These are the activations of a small neural network, seen along a few directions. Each row is one input.
In each table, some parts of the input vary, and every possible input appears once, in random order.
A made-up example of a description, with smaller parts first: line(4) and (point or line(9) or (values(3) and ring(8))).
Shared parts are said once, and a part with two or three values counts as separate values.

Other details of the inputs shift rows strongly along two fixed directions, in all tables alike. That doesn't count.

Rows:
R1: [-0.68  4.65  2.18 -3.00 -0.54  2.49  0.28 -1.64  1.53  1.90 -4.71]
R2: [ 1.95 -1.46 -2.52  3.45  2.28  4.24  1.04  1.89 -0.15 -4.14  2.07]
R3: [-0.01  1.20 -1.77  2.46  2.17  3.03  3.74  0.76  4.45 -1.08  0.68]
R4: [ 1.50 -3.51 -2.22  1.73  0.04  1.84 -0.71  1.67  0.25 -1.49  2.77]
R5: [ 1.47 -0.94 -1.13  0.33  1.23 -0.02  1.02 -0.31 -1.17 -1.25  0.67]
R6: [-2.67 -0.11  0.28  1.02  1.53 -8.10 -1.20 -1.03 -1.69  1.66  3.23]
R7: [-1.45 -0.47  0.15  1.75  1.62 -4.51 -0.93 -0.07 -1.05  0.86  3.03]
R8: [-1.37 -0.16 -1.16 -0.99  1.02 -5.58  0.30 -2.37 -2.41  0.02  1.04]
R9: [ 1.30 -0.60 -0.71  1.25  1.70  0.09  0.42  1.21 -0.55 -1.62  2.20]
R10: [-2.36 -3.11 -2.84  1.22  0.42 -6.29 -1.75 -1.53 -1.80  0.67  3.31]
R11: [ 4.05 -2.24 -2.34  1.89  1.57  5.62  2.09  2.03  0.35 -3.96  3.38]
R12: [-1.17  4.41  2.12 -1.68 -0.62  4.65  3.15  0.12  3.84  0.94 -5.34]
R13: [ 0.36  1.48 -1.54  1.10  2.30  1.42  0.93 -1.40  2.23 -0.27  2.01]
R14: [ 1.95  0.29  0.77 -3.35 -3.11  2.11 -0.26  0.60 -0.23 -0.12 -3.01]
R15: [ 4.30 -2.69 -4.04  2.69  1.00  5.67  1.77  2.55  0.18 -3.09  3.98]
R16: [ 2.03  2.57  2.53 -3.48 -2.87  4.34  0.56 -0.14 -0.28  0.33 -6.12]
R17: [-1.72  0.79  4.24 -2.42 -3.02 -0.35 -2.50 -0.32 -0.96  2.24 -5.65]
R18: [ 1.19  2.34  3.48 -2.06 -0.99  4.34  0.20  0.48 -0.61 -0.36 -5.43]
R19: [ 2.67 -4.31 -2.59  2.84 -0.12  5.32 -0.31  2.69  0.75 -2.81  3.39]
R20: [ 1.21 -3.65 -2.25  1.75 -0.21  2.38 -0.74  1.97 -0.10 -1.10  2.61]
R21: [-2.61 -1.51 -0.82  2.48  1.26 -7.62 -2.06 -0.20 -1.20  1.42  4.31]
R22: [-5.36  1.67 -2.00  1.27  2.90 -8.62  2.26 -3.90  2.00  2.04  1.82]
R23: [ 0.27  0.56 -1.94  3.21  2.31  4.03  3.85  0.74  4.68 -1.63  1.83]
R24: [-1.39 -1.00 -1.37  1.01  2.54 -5.18  0.24 -0.72 -2.23  0.76  4.38]
R25: [-3.98  3.67  0.98 -2.56  1.27 -8.42 -0.73 -5.56 -0.18  4.52 -1.58]
R26: [ 3.24 -1.71 -2.21  1.24  1.59  4.56  1.83  1.96 -0.39 -2.92  2.60]
R27: [-0.85  2.09  4.38 -1.85 -2.51  1.88 -1.75  1.10  0.27  1.41 -4.45]
R28: [ 0.25  0.23  3.65 -1.84 -3.24  5.02 -1.68  2.18  0.24  0.55 -4.46]
R29: [-0.31  5.10  1.96 -2.75 -0.70  4.15  0.50 -2.02  2.05  0.18 -6.61]
R30: [ 0.05  2.84  4.57 -1.70 -1.80  3.39 -0.94  0.69 -0.27  0.81 -5.95]
R31: [ 0.39  2.81  3.46 -5.15 -1.80  0.13  0.28 -0.94 -0.93  1.05 -4.65]
R32: [-3.34  1.68 -1.53 -0.38  2.93 -9.00 -0.17 -4.32  0.45  3.19  3.25]
R33: [ 2.60 -3.58 -2.56  2.14 -0.35  3.27 -0.59  2.58  0.50 -2.52  2.39]
R34: [ 2.43 -3.75 -2.90  3.02  0.27  3.69 -0.57  1.88  0.10 -2.18  1.95]
R35: [-1.76  0.52  1.39 -4.80 -2.35 -6.97 -1.01 -2.93 -2.05  3.46 -1.32]
R36: [ 1.11 -0.88 -1.32 -0.49  1.04 -2.25  0.81 -0.01 -1.18 -1.03  1.86]
R37: [-0.03  1.38 -2.47  1.37  2.93 -1.52  0.66 -1.68  1.61  0.04  2.07]
R38: [ 0.76 -0.70 -2.28  0.21 -0.02 -1.18  0.56 -0.94 -1.26 -0.91  1.20]
R39: [ 3.86 -1.39 -1.77  0.91 -0.39  5.47  1.45  1.45  0.39 -2.33  1.96]
R40: [-2.24 -0.15  0.53  0.78  1.06 -4.89 -1.11 -0.42 -1.69  1.88  2.53]
R41: [-3.54 -1.88  0.78 -0.30 -0.34 -8.36 -2.52 -1.29 -1.58  2.85  2.48]
R42: [-0.48  0.39 -2.72  3.75  3.01  1.13  3.22 -0.37  3.80 -1.01  1.49]
R43: [-1.18  3.40  4.24 -2.04 -1.99  2.40 -1.01  0.26 -0.56  0.14 -6.23]
R44: [-1.97  1.12  4.16 -3.17 -3.40 -2.56 -2.54 -0.06 -0.61  2.35 -4.25]
R45: [-0.22 -2.33 -2.48 -0.90 -0.25 -4.13 -0.23 -1.23 -1.79  1.36  3.28]
R46: [-3.10  5.01  2.53 -2.61 -0.54 -2.30  2.03 -1.98  3.13  2.36 -5.16]
R47: [-2.49 -0.06  0.08 -0.47  1.87 -8.73 -0.54 -1.96 -2.37  1.97  3.26]
R48: [ 1.21 -0.42 -1.21 -0.96 -0.32 -1.63  0.67 -0.61 -0.79  0.29  1.91]
R49: [ 0.39 -0.93  0.14  2.45  1.15  0.91 -0.22  1.41 -0.06 -1.08  2.95]
R50: [ 2.59 -1.44 -1.11  2.44  1.72  4.22  1.17  2.08  0.09 -2.85  2.72]
R51: [ 3.56 -3.18 -3.33  1.66 -0.11  4.03  0.55  1.35 -0.14 -2.22  1.88]
R52: [ 1.76  3.02  2.83 -4.61 -3.26  2.65  0.36 -0.17 -0.20  0.64 -5.46]
R53: [ 0.94 -3.28 -0.02  2.56 -0.55  3.51 -1.15  2.40  0.55 -1.64  2.46]
R54: [-2.73 -0.16  0.32  1.84  0.09 -3.22 -2.01 -0.27 -1.01  0.62  0.37]
R55: [ 0.08  1.71  3.92 -1.09 -2.54  5.57 -1.46  2.38  0.45  0.70 -4.54]
R56: [ 1.09 -1.82 -2.58 -0.06 -0.74  0.57 -0.08 -0.29 -1.15 -1.24  0.65]
R57: [-1.35  0.74  3.34 -2.07 -3.18  1.87 -2.09  0.41 -0.49  0.42 -5.32]
R58: [-1.18 -1.60  0.28  2.45  0.43 -1.64 -1.40  0.87 -0.25  0.47  3.14]
R59: [ 2.63 -2.71 -2.07  0.14 -0.87  2.53  0.52  0.82  0.00 -1.35  2.54]
R60: [-1.64  2.09  4.52 -1.61 -2.50  0.52 -2.23  0.14 -0.50  2.05 -5.41]
Each input here is: line(6) and (values(2) or ring(8)).
Q: The inputs of R35 and R59 match in every part but the line(6) part. If R7 is changed in the same way as R35 into R59, which row does it become?
A: R49
Q: The inputs of R6 and R30 match in every part but the line(6) part. If R33 is changed in the same way as R6 into R30, which row does it become?
A: R34
Q: Which other rows agree with R55 in the line(6) part? List them by row number.
A: R1, R12, R15, R20, R24, R26, R28, R40, R45
Q: Change only the values(2) part in R13. List by row number the other rows that result.
A: R23
Q: Change only the ring(8) part in R56. List by row number the other rows that result.
A: R2, R8, R10, R38, R43, R54, R57

Rows:
R61: [-1.40  3.80  3.90 -4.35 -1.48 -4.42 -3.02 -3.10 -2.52  2.68 -5.33]
R62: [-1.89 -1.56 -3.09  0.17  0.57 -5.08  0.34 -2.38 -2.48  1.26  1.61]
R63: [-2.39  1.45  2.32 -4.14 -3.13 -3.29  0.15 -2.90 -0.95  1.95 -5.05]
R64: [-2.92 -0.82 -2.22 -1.58 -0.45 -8.43  0.24 -3.06 -2.58  3.04  2.69]
R65: [-2.30 -1.68 -1.03  4.53  3.10 -2.19 -1.69 -0.19 -0.33 -0.59  3.70]
R66: [ 3.29 -2.80 -5.35  2.99  0.35  2.62  0.02  0.95  1.01 -2.92  4.79]
R67: [ 0.96  0.55  1.54 -3.13 -1.11  2.02  0.31  0.21 -1.46  1.32 -1.60]
R68: [ 1.36  1.23 -4.20  1.58  3.95 -2.58  1.46 -2.68  1.13 -0.49  4.59]
R69: [ 1.45 -1.73 -2.35  1.56  1.90 -3.23 -1.27  0.02 -1.69 -0.30  5.96]
R70: [-0.74 -2.61 -3.93  1.70  0.39 -3.19  0.55  0.72  1.08 -1.11  4.20]
R71: [ 0.42  4.09  0.57 -2.74  0.98  2.08  3.09 -1.80  0.53  0.80 -2.99]
R72: [-2.90 -0.10  1.35 -1.30  0.49 -9.60 -0.31 -2.47 -3.40  1.61  3.01]
R73: [ 2.95 -0.75  1.00  0.31 -2.15  7.44  0.55  2.73  2.71 -0.11 -2.98]
R74: [-2.63 -1.43 -2.72  0.62  0.42 -6.02 -0.28 -1.12 -0.05  0.34  1.46]
R75: [ 2.88  0.14  1.68  0.28 -0.57  7.07  0.98  2.00  0.10 -3.70 -3.12]
R76: [-3.07  2.49  4.89 -2.40 -1.74 -0.57 -1.88 -0.22 -0.06  2.70 -2.74]
R77: [ 0.39 -2.88 -1.55  2.71  1.29 -2.93 -0.10  1.14  0.35  1.19  4.79]
R78: [ 2.00  0.73  1.30  0.57  0.13  6.52 -0.03  3.13  1.07 -3.59 -3.80]
R79: [-1.44  2.36  2.60 -3.64 -1.46 -0.88 -0.40 -1.96 -2.70  1.85 -5.65]
R80: [-2.80  3.47  4.19 -4.70 -1.19 -4.71 -0.99 -2.85 -3.81  3.18 -5.39]
R81: [-3.11  5.31  3.12 -1.98  0.47  0.17  1.22 -2.42  2.85  2.30 -3.60]
R82: [ 2.57 -0.30  1.10 -1.42 -1.17  6.85  0.37  3.26  1.98 -1.99 -2.00]
R83: [-1.75  1.94  2.29 -1.69 -3.01 -1.39 -0.55 -0.53  0.61  2.70 -5.58]
R84: [ 0.23 -2.28 -1.49  5.77  2.57  3.47 -0.68  2.60  0.61 -2.82  5.30]
R85: [-2.05 -2.47 -1.06 -1.55 -0.01 -8.18  0.19 -3.20 -1.23  2.44  3.23]
R86: [-0.30  0.75 -2.83  3.77  4.00 -2.96  2.80 -0.62  2.51  0.56  4.05]
R87: [ 0.15 -3.25 -4.00  4.95  0.77  3.37  0.14  1.75  2.54 -2.07  4.78]
R88: [ 0.09  0.61  3.20 -4.28 -2.22 -0.40  0.25 -0.84 -0.63  1.43 -2.34]
R89: [ 4.38  0.12  0.42 -1.31 -1.22  7.21 -0.83  1.65  0.90 -1.61 -1.40]
R90: [-2.73  1.75 -1.11 -1.02  2.62 -8.51  2.84 -4.39  0.06  1.78  2.98]
R91: [-1.54  2.65  1.33 -4.26 -2.80 -3.79 -2.15 -3.32 -1.27  2.62 -5.01]
R92: [ 3.32 -0.93 -0.31 -1.51 -1.41  7.90  1.16  1.42  0.46 -1.00 -2.41]
R93: [-2.81  1.67  4.20 -2.78 -2.00 -0.26 -1.92 -0.86  0.61  3.03 -2.85]
R94: [-0.09 -2.95 -2.99  6.14  2.95  3.50 -0.84  1.43  1.17 -2.82  3.64]
R95: [ 1.96 -3.34 -4.09  4.97  0.23  2.26  1.19  2.71  2.14 -1.63  4.36]
R96: [ 2.07  0.28  0.22 -2.75 -1.88  2.22 -1.29 -0.96  0.43  0.72 -2.06]
R97: [ 1.26  1.68  1.00 -1.58 -1.04  1.75 -1.93 -1.09 -0.88 -0.31 -3.96]
R98: [ 2.36  0.37  1.17  2.24 -0.80  7.14  0.12  2.78  1.51 -1.75 -4.07]
R99: [-4.05 -1.41 -1.86  2.16  0.59 -4.64 -1.33 -1.93  0.28  1.48  1.97]
R100: [-2.79  1.19  3.30 -2.89 -2.53  0.18 -1.68 -1.52  1.34  3.19 -3.79]
R101: [-0.30  1.48  3.79 -3.82 -2.00 -0.97  0.25 -0.23 -1.39  1.08 -2.09]
R102: [-1.79  5.16  2.28 -3.54  0.39 -1.17  2.03 -1.51  2.30  1.28 -4.44]
R103: [ 0.80  1.32  2.21 -2.60 -0.94  1.84  0.46  0.87 -2.16  0.81 -1.36]
R104: [-0.03 -3.09 -3.52  1.49 -0.08 -3.08  1.41 -0.60 -0.05 -0.99  4.75]
R105: [-1.09 -2.18 -2.86  2.85  2.44 -3.59 -0.33  0.21 -0.33 -1.65  2.87]
R106: [-1.91 -0.44  0.31  2.64  1.81 -6.21 -1.15 -0.53 -1.31  1.59  1.56]
R107: [ 2.66  1.11  2.81  1.75 -1.10  6.83  0.20  3.99  0.77 -1.66 -2.47]
R108: [ 0.19 -2.09 -0.84  3.16  1.54 -3.03 -0.06  1.80 -0.29  0.75  4.93]
R109: [ 2.05  0.93  1.87  0.11 -0.63  6.38  0.27  3.80  0.74 -3.44 -2.28]
R110: [ 4.02  1.54  1.53 -0.34 -0.92  7.12 -1.02  2.25 -0.31 -2.60 -2.06]
R111: [ 2.05 -2.83 -2.64  3.19  2.18  2.22  0.68  3.75  0.72 -3.47  5.33]
R112: [ 2.60 -2.31 -2.83  3.68  2.56  3.02  1.22  2.44 -2.10 -3.20  5.05]
R113: [-0.36 -3.52 -3.37  1.16  1.33 -3.32  0.15  0.22  0.95 -0.32  4.40]
R114: [ 2.76 -0.39  0.78  0.25 -0.99  7.42  1.10  1.44  0.51 -3.56 -3.56]
Q: The inputs of R83 and R99 match in every part but one. If R98 is changed in the same way as R83 into R99, which row does it become?
A: R94
Q: The inputs of R66 and R95 match in every part but one. If R61 is changed in the same way as R66 into R95, which row does it become?
A: R106
Q: Describe the family of inputs behind these rows.
A: line(6) and (point or ring(8))
Q: Which other rows agree with R103 in the line(6) part? List them by row number.
A: R62, R64, R67, R71, R79, R80, R92, R112
Q: Change only the ring(8) part in R111. List by row number the other rows that result.
A: R70, R74, R78, R82, R105, R109, R113
Q: Change only the line(6) part in R71. List by row number the other rows that result.
A: R68, R81, R86, R90, R102

Rows:
R115: [-0.28  0.32  1.30 -0.64 -1.24  1.29 -0.04  0.80  0.49  0.01 -1.92]
R116: [-0.65  2.41  0.81 -1.16 -0.30  1.07  0.56 -1.21  1.22  0.46 -3.30]
R117: [0.05 0.56 0.59 0.17 0.57 0.19 0.20 0.29 0.00 0.31 0.61]
R118: [-0.01  0.89  1.25 -0.35  0.03  0.43  0.21  0.54 -0.26 -0.26 -0.92]
R119: [ 0.39  1.09  0.61 -1.36 -0.67  1.25  0.95  0.01  0.48 -0.21 -1.91]
R120: [ 0.33 -0.42 -1.55  0.57  0.96 -0.48  1.12 -0.33  0.59  0.09  2.04]
R121: [ 0.43 -0.54 -0.64  1.71  1.51  0.04  0.57  0.84  0.27 -0.82  2.21]
R122: [ 0.09  0.86  0.28 -0.97 -0.14  0.09  1.04 -0.33  0.83  0.31 -0.81]
R123: [ 0.70  0.76  1.36 -1.14 -0.68  1.57 -0.86  0.28 -0.44  0.09 -1.48]
R124: [-1.02  1.17  0.82  0.37 -0.44  1.60 -0.31 -0.11  1.38  0.21 -2.51]
R125: [ 0.34 -0.56 -0.33  0.99  0.91 -0.17  0.08  0.55 -0.85 -0.98  1.30]
R126: [-0.31 -1.09 -0.64  1.32  0.31 -0.34  0.20  0.70  0.88 -0.19  1.43]
R127: [ 0.38  1.17  0.98 -2.38 -1.40  0.94 -0.24 -0.67  0.02  0.64 -2.46]
R128: [-3.79  1.26  1.54 -2.18  0.38 -9.67 -1.33 -3.36 -2.13  4.00  1.35]
R129: [-0.28 -0.59  0.11  0.14 -0.52 -0.02 -0.51  0.15  0.42  0.45  0.54]
R130: [ 0.55 -1.09 -1.68  0.35  0.56 -0.63  0.37 -0.47 -0.74 -0.65  1.31]
R131: [-0.15  0.08  1.27 -0.75 -1.34  1.38 -0.33  0.68 -0.12 -0.11 -1.95]
R132: [-0.51 -0.37  0.13  0.29 -0.30 -0.06 -0.12  0.34  0.64  0.58  0.45]
R133: [ 0.16 -1.73 -1.06  0.93 -0.09 -0.16 -0.88  0.39 -0.08 -0.09  1.64]
R134: [ 1.13 -1.24 -1.24  1.55  0.90  0.05 -0.49  0.61 -0.84 -1.05  2.02]
R135: [ 0.63 -1.07 -1.96  0.93  0.95 -0.32  0.90  0.01 -0.26 -1.12  1.94]
R136: [ 0.11 -0.45  0.49 -0.51 -1.33  0.34 -0.94  0.29 -0.33  0.29 -1.16]
R137: [ 0.33  0.69  0.12 -1.10 -0.40  0.51  0.53 -0.61  0.46  0.44 -0.45]
R138: [ 0.42 -2.23 -1.34  1.60  0.19  0.23 -0.44  0.74 -0.64 -0.82  1.72]
R139: [-0.65  1.24  0.14  1.20  1.30  0.28 -0.01 -0.29  0.48 -0.29 -0.46]
R140: [ 0.68  0.29 -0.24 -1.13 -0.82  0.29  0.01 -0.45 -0.28 -0.01 -1.18]
R141: [ 0.94 -1.40 -1.09  1.55  1.10  0.30 -0.24  0.58 -1.16 -1.28  1.96]
Q: The inputs of R120 and R117 match in every part but one. If R127 is changed in the same way as R120 into R117, which row does it become?
A: R123
Q: Describe the family of inputs behind these rows.
A: values(3) and (point or ring(8))
Q: Which other rows agree with R138 in the values(3) part? List them by row number.
A: R115, R124, R126, R129, R131, R132, R133, R136
Q: Change only the values(3) part in R122. List by row number the other rows that result.
A: R121, R126
